These are the activations of a small neural network, seen along a few directions. Each row is one input.
Each table varies a few parts of the input and shows all the possible inputs, shuffled.
Descriptions start from the smaller parts, as in this example, which fits no table here: values(2) and (point or line(9) or (line(4) and ring(8))).
Shared parts are said once, and a part with two or three values counts as separate values.
(in the rows, 128 means zero)

Other details of the inputs shift rows strongly along two fixed directions, in all tables alike. That doesn't count.

Table:
R1: [140 134 114 154 110 141 136 108 127  91 113 137]
R2: [ 67 104  69 103  99 168 126 130 170  71 100 115]
R3: [154 130 155 127 176 151 154 150 100 158 164 151]
R4: [121 122  81  99 118  95 108  50 131 107  45  68]
R5: [ 47 117  79 102  94 118 129 138 164  81  95  94]
R6: [167 147 161 130 148 110  94 126 114 177 164 183]
R7: [169 117 179 130 133 124 109 104  98 134 126 183]
R8: [194 120 130 100 199 156 139 108 124 189 128  94]
R9: [162 138 144 169  91  91 102  87 108  97 114 149]
R10: [172 133 161 143 137 129 112 100  91 134 135 178]
R11: [ 82 114  99 119  67  94  95 104 147  94  96 135]
R12: [101 108 115 138  76  97 122 114 128  58  77 113]
R13: [177 126 163 164 117 115 124  99  94 117 130 167]
R14: [131 127 138 119 133 155 129 135 117 136 124 141]
R15: [177 136 160 167 109  98 100 110 114 124 144 149]
R16: [ 78 134 113 109 142 130 155 179 146 151 144  88]
R17: [101 122 105 108 153 178 160 166 149 131 137 113]
R18: [144 130 151 150 116 120 119 145 140 141 144 116]
R19: [ 82 127 102 129 111 138 155 161 158  99 119  76]
R20: [146 137 163 120 129 111  88 111  96 142 111 172]
R21: [ 79 132 101 115 151 126 170 177 128 143 151  88]
R22: [ 70 115  86 125  98 161 158 128 156  60  89  89]
R23: [122 131 135 132 162 173 176 179 169 169 175 104]
R24: [118 114 130 136  81  61  92  74  90  75  83 164]
R25: [ 63 129  86  90 129 152 130 158 156 111 118 106]
R26: [100 122 113 129 124 141 153 179 175 144 156  87]
R27: [141 151 165 117 171 137 118 156 118 182 156 148]
R28: [125 141 117 122  80  99  76  60 101  71  76 176]
R29: [154 127 171 145 158 141 155 152 123 160 157 136]
R30: [ 51 128  63  92 116 141 147 128 135  67  95 102]
R31: [183 134 193 164 146  90 127 130  96 151 157 155]
R32: [110 124 156 122 134 104 128 153 105 151 131 128]
R33: [170 138 126  89 203 136 131 111 120 203 123  86]
R34: [162 128 161 149 146 152 137 155 150 176 168 146]
R35: [ 75 133 123 109 144 126 152 180 135 150 140  88]
R36: [142 131 121 128 138 155 135 129 117 130 141 144]
R37: [193 120 127 127 163 147 139  87 133 160 107  81]
R38: [140 117 133 126  78 124  73  64 128  74  85 181]
R39: [124 122 108 147  85 112 124 120 148 102 128 124]
R40: [171 135 180 159 103  97 103 117 107 136 120 146]
R41: [160 120 128 136  96 132  89  79 109  93 112 178]
R42: [ 79 132 105  97 160 146 166 167 117 130 146 103]
R43: [118 124 114 141  75  71  80  73 115  87  94 161]
R44: [145 140 158 113 155 132 105 160 136 189 165 158]
R45: [136 126 134 139  89  74  84  93 120 124 125 170]
R46: [161 139 165 161 153 116 147 159 105 169 174 116]
R47: [ 87 124  83 135 129 164 178 147 145  88 122  94]
R48: [128 126 107 147 104 142 134 110 145  94 124 133]
R49: [ 88 140  89 101 154 157 145 170 140 142 155 105]
R50: [131 127 164 104 164 125 127 163 105 170 154 139]
R51: [184 129 160 159 110 119 108  97 131 138 147 174]
R52: [144 145 151 139 160 107 135 159 107 186 170 134]
R53: [127 117  95 120 102 145 118 111 138 103 127 153]
R54: [124 121  78 106 152 142 163 108 158 125  92  19]
R55: [123 136 136 136 169 175 180 183 161 159 170  98]
Description of these inputs: ring(5) and (point or (values(2) and line(5))).
Changing only the ring(5) part turns R47 into R30. The same change can be made to R48. Which row results?
> R49
Changing only the ring(5) part turns R44 into R11. The same change can be made to R33. Which row results?
> R4
Change only the ring(5) part in R28. List by row number the other rows that result.
> R1, R9, R36, R52
Change only the line(5) part in R12. List by row number the other rows that result.
> R18, R19, R26, R40

Table:
R56: [115 132 125 125 136 126 138 145 126 137 137 119]
R57: [131 122  99 127 105 131 115  87 140  94  97 119]
R58: [112 125 115 125  95 103 103 102 124  97  99 138]
R59: [148 127 149 135 143 141 130 143 133 156 156 145]
R60: [140 127 144 131 150 144 145 149 123 148 153 137]
R61: [134 136 145 130 149 130 136 150 121 157 151 130]
R62: [100 126 105 130 117 141 141 142 149 109 128 107]
R63: [118 124  96 116 136 151 151 123 137 113 116  97]
R64: [ 80 119  87 116 110 150 153 136 144  77 108 104]
R65: [139 136 149 129 150 134 131 146 120 158 150 139]
R66: [188 133 181 137 139  98  91 101 103 171 127 157]
R67: [105 126 109 128 116 143 136 137 148 108 125 116]
R68: [ 79 118  87 106 112 146 142 134 144  88 105 114]
R69: [201 122 175 159  71  71  53  23  85  89  64 191]
R70: [139 134 146 133 145 114 132 142 117 157 150 131]
R71: [147 133 148 139 141 138 130 143 133 154 156 141]
R72: [ 99 125 104 127 121 133 151 141 134 103 124 104]
R73: [140 134 149 128 150 135 134 147 120 157 150 141]
R74: [ 78 124  88 109 108 137 131 131 144  89 105 110]
R75: [121 128 129 134 133 125 148 145 125 131 140 116]
R76: [146 134 150 145 138 123 130 143 130 156 157 134]
R77: [156 133 135 121 160 136 131 125 119 162 140 124]
R78: [138 133 147 123 149 132 124 146 123 160 150 143]
R79: [133 136 144 127 146 127 126 147 124 161 151 133]
R80: [125 126 126 117 145 132 141 138 132 142 122 101]
R81: [ 90 126 100 115 121 121 137 142 138 115 124 104]
R82: [158 129 129 124 112 107  88  72 111 118  97 150]
R83: [112 124 112 134  97 121 122 106 124  82 100 132]
R84: [121 117 119 120  91 113  93  90 123  88  92 159]
R85: [157 129 150 137 146 129 131 133 136 160 141 116]
R86: [120 132 127 130 137 144 148 147 129 127 138 121]
R87: [126 128 127 138 124 121 135 140 136 134 142 120]
Describe the family of inputs behind these rows.
> line(4) and (values(2) or line(6))
List by row number the other rows that have the line(4) part in common with R76.
> R57, R59, R62, R67, R71, R85, R87
Change only the values(2) part in R66. List by row number the other rows that result.
> R82

Table:
R88: [ 92 122  98 133 120 150 170 157 142  91 133  97]
R89: [124 131 121 125 163 145 158 171 156 173 163  85]
R90: [104 123  94 131 131 153 173 144 142  97 125  87]
R91: [106 142 143 113 179 173 163 210 142 186 194 136]
R92: [141 129 148 144  84 113  91 100 109  91 115 196]
R93: [115 133 113 106 175 175 159 164 147 166 158 108]
R94: [ 79 125 111 138 118 149 173 172 141  97 146 110]
R95: [160 136 146 141 197 169 190 176 132 187 176  83]
R96: [ 92 137 122  98 173 124 152 182 122 177 156  95]
R97: [153 128 133 125 160 136 138 140 145 173 146  91]
R98: [ 22 114  57 117  67 135 154 148 169  38  91  85]
R99: [158 115 126 143  51  99  60  15 103  38  47 190]
R100: [209 136 198 149 122 102  59  77  87 162 138 225]
R101: [ 60 108  32  87  72 156 122  66 159  20  34  92]
R102: [210 145 229 169 142  85  82 137  99 208 185 203]
R103: [148 130 130 131 164 143 157 148 141 167 149  84]
R104: [162 126 149 155  68  75  60  69 116  96  96 177]
R105: [182 148 222 137 174  78  91 154  75 227 179 192]
R106: [153 124 141 140  94 118  91  86 110  91 108 181]
R107: [126 121 124 111  92  72  74  55  98  95  61 147]
R108: [ 79 124  94 126 129 142 165 166 154 117 142  82]
R109: [209 131 166 147 126 119  90  59 100 133 112 176]
R110: [ 63 116  53  75 108 118 132 105 137  74  55  67]
R111: [124 130 124 132 164 145 169 168 146 165 163  84]
Describe the family of inputs behind these rows.
> line(4) and (point or line(5))
Changing only the line(4) part turns R92 into R99. The same change can be made to R91. Which row results?
> R93
A walk changes only the line(4) part. It starts at R95 and steps to R90. List the rest of the walk in order.
> R88, R94
Change only the line(5) part in R103. List by row number the other rows that result.
> R95, R97, R101, R109

Table:
R112: [ 84 125  95 132 132 172 180 178 162 108 156  97]
R113: [148 129 166 153  80  77  70  94 101 110 119 204]
R114: [ 76 121  76 106 128 158 159 152 167 105 117  75]
R115: [135 135 160 143 150 137 147 170 124 159 171 141]
R116: [135 131 140 118 143 128 118 136 124 153 138 140]
R117: [123 134 151 138 134 122 134 160 121 146 156 144]
R118: [ 94 118  89 112  96 113 119 100 139  81  81 103]
R119: [169 136 187 157 134 118 110 140 109 162 166 183]
R120: [134 132 150 146 147 149 151 171 135 153 176 141]
R121: [123 120 113 124 112 119 122 105 132 107  97 111]
R122: [100 119  95 144  77 132 132 105 139  53  96 128]
R123: [113 114  77 129  81 128 127  76 145  56  71  99]
R124: [168 139 173 126 153 100  97 121  94 181 143 166]
R125: [151 129 137 134 142 140 132 130 137 150 140 120]
R126: [243 133 218 168  73  42   7  10  67 129  86 244]
R127: [ 93 115  85 112  87 117 120  86 129  58  63 108]
R128: [113 131 120 111 128 119 113 131 128 136 126 133]
R129: [147 134 148 120 164 141 138 144 119 166 149 131]
R130: [ 97 127  87 109 164 180 184 166 153 131 143  75]
R131: [131 135 137 122 143 114 116 140 129 163 144 124]
R132: [165 132 139 137 154 137 144 123 120 151 140 116]
R133: [150 132 142 128 162 154 143 148 134 168 160 127]
R134: [162 129 134 142 140 143 134 120 137 145 141 121]
R135: [123 125 112 117 133 143 137 119 129 116 116 120]
R136: [ 60 126  98 114 131 152 167 190 154 118 152 102]
R137: [133 133 142 114 151 126 125 137 113 156 135 135]
R138: [ 89 117  87 109  86 105 111  87 124  63  64 113]
R139: [105 131 118 108 150 118 141 151 124 151 132  99]
R140: [140 136 146 122 160 111 127 148 123 182 151 113]
R141: [156 129 140 135 149 134 138 130 129 156 139 110]
R142: [121 137 153 138 134 111 127 161 117 152 159 148]
R143: [ 96 116  89 113  81 127 104  85 137  60  72 130]
R144: [134 132 148 147 136 138 143 153 126 138 156 139]
R145: [154 133 143 129 166 139 150 141 121 166 149 112]
R146: [114 116  84 125  81 138 113  75 142  55  77 127]
Changing only one part turns R145 into R132. The same change can be made to R125. Which row results?
> R134
Describe the family of inputs behind these rows.
> line(5) and (values(2) or ring(5))
Change only the values(2) part in R119. List by row number the other rows that result.
> R115
Change only the line(5) part in R128. List by row number the other rows that result.
> R116, R133, R143, R146
List by row number the other rows that have the line(5) part in common with R126.
> R116, R117, R118, R136, R137, R138
